Questions about the table below. Rows and columns are numbered from 1.
1) Give the entry in row 2 and column 1.
2) Give the bottom-right entry.
3) Give the entry directly above 3.26.
4) Give the entry in row 1 and column 2.
5) Give the entry at row 2, column 3.
6) Give the entry directly below the largest entry.
7) Give the top-right entry.
8) Give the minimum.
[[-0.33 -0.50 -0.54  0.34  0.55 -0.04]
 [-1.02 -0.33 -0.40  0.60 -0.40  1.70]
 [ 6.79  0.26  1.59 -1.80  0.23  0.08]
 [-0.72 -0.47 -0.44  1.50  1.57 -4.12]
 [ 0.94  0.60  0.24 -2.80  0.06  0.32]
 [ 3.26  1.11  0.44 -2.00 -0.07  3.36]
 [ 0.13 -1.86 -0.62  1.01  0.19  0.42]]
1) -1.02
2) 0.42
3) 0.94
4) -0.50
5) -0.40
6) -0.72
7) -0.04
8) -4.12

Questions about the row below.
1) What is the largest entry?
2) What is the entry just left of the largest entry?
3) What is the entry just right of 2.82?
4) What is the entry just right of -4.15?
[-4.15, 3.19, 4.36, 4.84, -6.42, -2.70, 2.82, -0.76]
1) 4.84
2) 4.36
3) -0.76
4) 3.19

arr = [0.02, -0.02, 0.02, 0.19, 0.02, -0.01, -0.02, 0.13, -0.16, -0.01, 0.01, 0.05, 0.13, -0.01, 0.00, -0.01]
What is the 2nd entry from the left? -0.02
What is the 2nd entry from the right? 0.00
The first entry: 0.02
What is the maximum? 0.19
What is the entry just left of 0.00? -0.01
What is the entry just left of the largest entry? 0.02
What is the last entry? -0.01
The entry just left of -0.16 is 0.13
What is the fifth entry? 0.02
The 4th entry from the end -> 0.13

[[ 1.50  3.29 -0.35  1.26 -1.85  0.64 -1.19  0.90 -0.83 -1.65]
 [-0.41 -0.92 -0.40  0.01  1.13 -0.70  0.97 -1.30  0.26  0.77]
 [-0.83 -1.71  0.13 -0.62  1.04 -0.43  0.75 -0.71  0.46  0.98]
 [-2.40 -5.23  1.29 -2.59  2.13 -0.31  0.87 -0.04  1.23  2.12]
 [ 2.85  6.19 -1.06  2.85 -3.05  0.97 -1.78  1.05 -1.55 -3.03]
 [ 0.21  0.41 -0.72  0.60  0.42 -0.61  0.68 -1.10 -0.04  0.24]
 [-0.22 -0.52  1.48 -1.20 -1.19  1.22 -1.59  2.35 -0.07 -0.72]
 [-1.49 -3.37 -0.57 -0.69  2.92 -1.63  2.45 -2.67  0.99  2.32]
 [-0.91 -1.82  1.39 -1.55 -0.22  0.73 -0.92  1.70  0.34  0.17]
 [-0.81 -1.88  3.28 -2.75 -2.00  2.44 -3.09  5.03  0.15 -1.04]
 [-0.40 -0.95  3.00 -2.34 -2.58  2.68 -3.48  5.07 -0.08 -1.53]
 [-1.02 -2.33  0.88 -1.35  0.61  0.14  0.11  0.43  0.57  0.76]
 [-0.63 -1.36 -1.63  0.65  2.67 -2.02  2.84 -3.54  0.59  1.94]
 [-2.36 -5.27  1.47 -2.67  1.99 -0.18  0.72  0.14  1.22  2.06]
 [-2.36 -5.21  1.79 -3.16  1.60  0.18  0.24  0.94  1.19  1.84]
 [ 0.33  0.62 -2.33  1.76  1.82 -1.95  2.53 -3.70  0.08  1.14]]
What is the 3rd smallest entry?
Answer: -5.21
The last entry of the smallest entry's row is 2.06
The entry directly above 0.46 -> 0.26
The fifth entry from the end, reading row by row -> -1.95
What is the last entry of the largest entry's row?
Answer: -3.03
The maximum -> 6.19
What is the bottom-left entry?
Answer: 0.33
The 2nd entry on the main diagonal is -0.92
What is the entry just right of -2.59?
Answer: 2.13
The bottom entry of the column that holds the largest entry: 0.62
What is the entry directly below -3.16?
Answer: 1.76
The last entry, reading row by row: 1.14
What is the 1st entry on the diagonal from the top-right corner?
Answer: -1.65
What is the entry directly below 2.45?
Answer: -0.92
What is the top-left entry?
Answer: 1.50
What is the entry just left of the largest entry?
Answer: 2.85
What is the 4th entry, reading row by row?
Answer: 1.26
The entry directly below 0.21 -> -0.22
The minimum -> -5.27
What is the entry directly above -2.58?
Answer: -2.00
What is the top entry of the column that holds the smallest entry?
Answer: 3.29
What is the entry just left of the smallest entry?
Answer: -2.36
What is the entry directly above the largest entry?
Answer: -5.23
The entry directly below 0.13 -> 1.29
The entry directly below -0.07 is 0.99
The 3rd entry on the diagonal from the top-right corner: -0.71
What is the entry just left of 0.72?
Answer: -0.18
The entry just right of 1.60: 0.18
The entry just right of -1.36 -> -1.63
The entry directly above 0.73 -> -1.63
